A small network was shown many inputs. Here are its activations along a few directions, one row for each input.
In each table, some parts of the input vary, and every possible input appears once, in random order.
Descriptions start from the smaller parts, as in this example, which fits no table here: one of 2 separate values, together with either a single point or one of 11 places around a ring or (one of 5 places around a ring, together with one of 6 places along a line).
Shared parts are said once, and a part with two or three values counts as separate values.
In the rows, 128 means zero.

Other details of the inputs vary at random and push rows far along three fixed directions, the same in every table; ignore that.

Rows:
x1: [ 99 101  61  93 165 142 139 126 171 115 154 135]
x2: [155  83  63  74  99 123 100 157 120  80 149 149]
x3: [171  65  90  90 117 129 108 165 140  85 116 149]
x4: [ 78  76 106 124 206 156 140 139 193 152 146 159]
x5: [ 85 137 215 155 127  88  98 108 125 175 130 129]
x6: [148 129 195 154  78 101  93 133  90 133 114 139]
x7: [155 140 183 141  78 100  96 134  92 137 112 140]
x8: [174  75  85  84 120 124 110 178 134  95 133 148]
x9: [146  79  71  79 101 117  97 152 119  87 150 151]
x10: [151 143 180 128  84  97  96 125  93 128 106 124]
x11: [152  77  67  73  99 111 101 146 128  78 145 145]
x12: [122 202 122 185 155 177 214  65 121 149 122  72]
x13: [ 78 143 196 148  89  80  88  93 103 151 146 123]
x14: [127 147 166 137  66  91  89 114  71 120 137 124]
x15: [174  71  86  90 120 127 110 179 133  91 132 147]
x16: [197 213  92 153 127 176 202 125 112 104  75  83]
x17: [120 133 103 117 172 152 155 128 165 139 116 131]
x18: [ 49 131 142 146 219 149 154 114 186 191 149 137]
x19: [ 80 124 218 172 130 101  99 116 119 171 136 135]
x20: [147 131 195 148  82  86  95 132  93 128 116 118]
x21: [ 22 138 120 147 209 152 153  93 182 183 169 131]
x22: [187 208  99 157 132 177 198 127 102  94  79  69]
x23: [123 129 104 125 171 150 158 130 172 143 117 134]
x24: [169  65  99  95 112 122 107 163 145  96 119 156]
x25: [ 78  73 112  96 139 106  92 124 162 133 165 153]
x26: [162 138 173 146  81 108 105 137  94 130 109 137]
x27: [150 144 179 131  86 105  95 133  86 131 112 131]
x28: [ 53 124 143 150 217 139 157 112 196 185 146 127]
x29: [129  98  74  94 177 159 144 152 172 128 130 154]
x30: [ 61 144 200 158 108  81  93  84 111 163 148 124]
x31: [159 230  78 146 117 176 193 110  87  98 108  73]
x32: [195 206  78 161 113 193 215  99  78 100 108  70]
Description of these inputs: one of 2 separate values, together with either a single point or one of 5 places along a line or one of 10 places around a ring.
Question: Changing only the choice among 2 separate values turns x15 into x20. The same change can be made to x9. Which row results?
Answer: x30
Question: Start at x18 and move only the place on the ring of 10, one step at a time. The first step leads to x8. Which rows follow, in order?
Answer: x15, x19, x4, x6, x26, x7, x29, x27
Question: Which other rows does x31 become when the place on the line of 5 takes its other values? List them by row number.
Answer: x2, x9, x14, x21
Question: Which other rows does x1 become when the choice among 2 separate values takes its other values? List them by row number.
Answer: x2

Rows:
x33: [ 70 150 185 155 146 114 114 117 134 171 140 130]
x34: [156 145 143 141 100 128 129 119 103 131 114 125]
x35: [117 147 245 160  60  59  62 116  66 146 121 125]
x36: [164 123 165 143  71  99 106 127  92 107 113 115]
x37: [181 140  90 121 117 154 162 135 118  99 107 108]
x38: [ 84 146 141 146 176 139 146 113 156 153 130 114]
x39: [100  54 119  87 141 107  83 153 164 134 150 181]
x40: [141  51  83  69 137 115 101 160 170 110 141 168]
x41: [157 150 103 136 135 153 159 135 114 108 117 108]
x42: [ 98 162 116 141 180 155 166 108 162 161 122 121]
x43: [177 133 132 124  79 125 116 141  86 103 113 132]
x44: [154 143 106 103  62 104 102 120  79  86 135 115]
x45: [ 76 149 185 153 142 113 115 103 137 176 130 138]
x46: [186 154  94 124 104 157 153 136 102  99 104 119]
x47: [ 81 153 138 149 177 139 147 121 151 158 134 121]
x48: [165 164  78 136 145 171 177 141 117 104 115 102]
x49: [ 73 161  93 146 168 160 174  83 144 145 157 106]
x50: [114 136 129 144 160 146 157 110 150 151 130 124]
x51: [122  32 110  91 136 113  87 155 158 117 154 164]
x52: [116  50  95  88 150 112 103 152 181 113 142 156]
x53: [172 150  89 125 121 160 154 150 109 100 119 114]
x54: [112 121 177 132 110  95 102 120 124 146 125 132]
Question: Describe the family of inputs behind these rows.
Answer: one of 2 separate values, together with either a single point or one of 10 places around a ring
Question: Changing only the choice among 2 separate values turns x34 into x42. The same change can be made to x36. Which row results?
Answer: x52
Question: Which other rows does x48 become when the choice among 2 separate values takes its other values? List them by row number.
Answer: x47
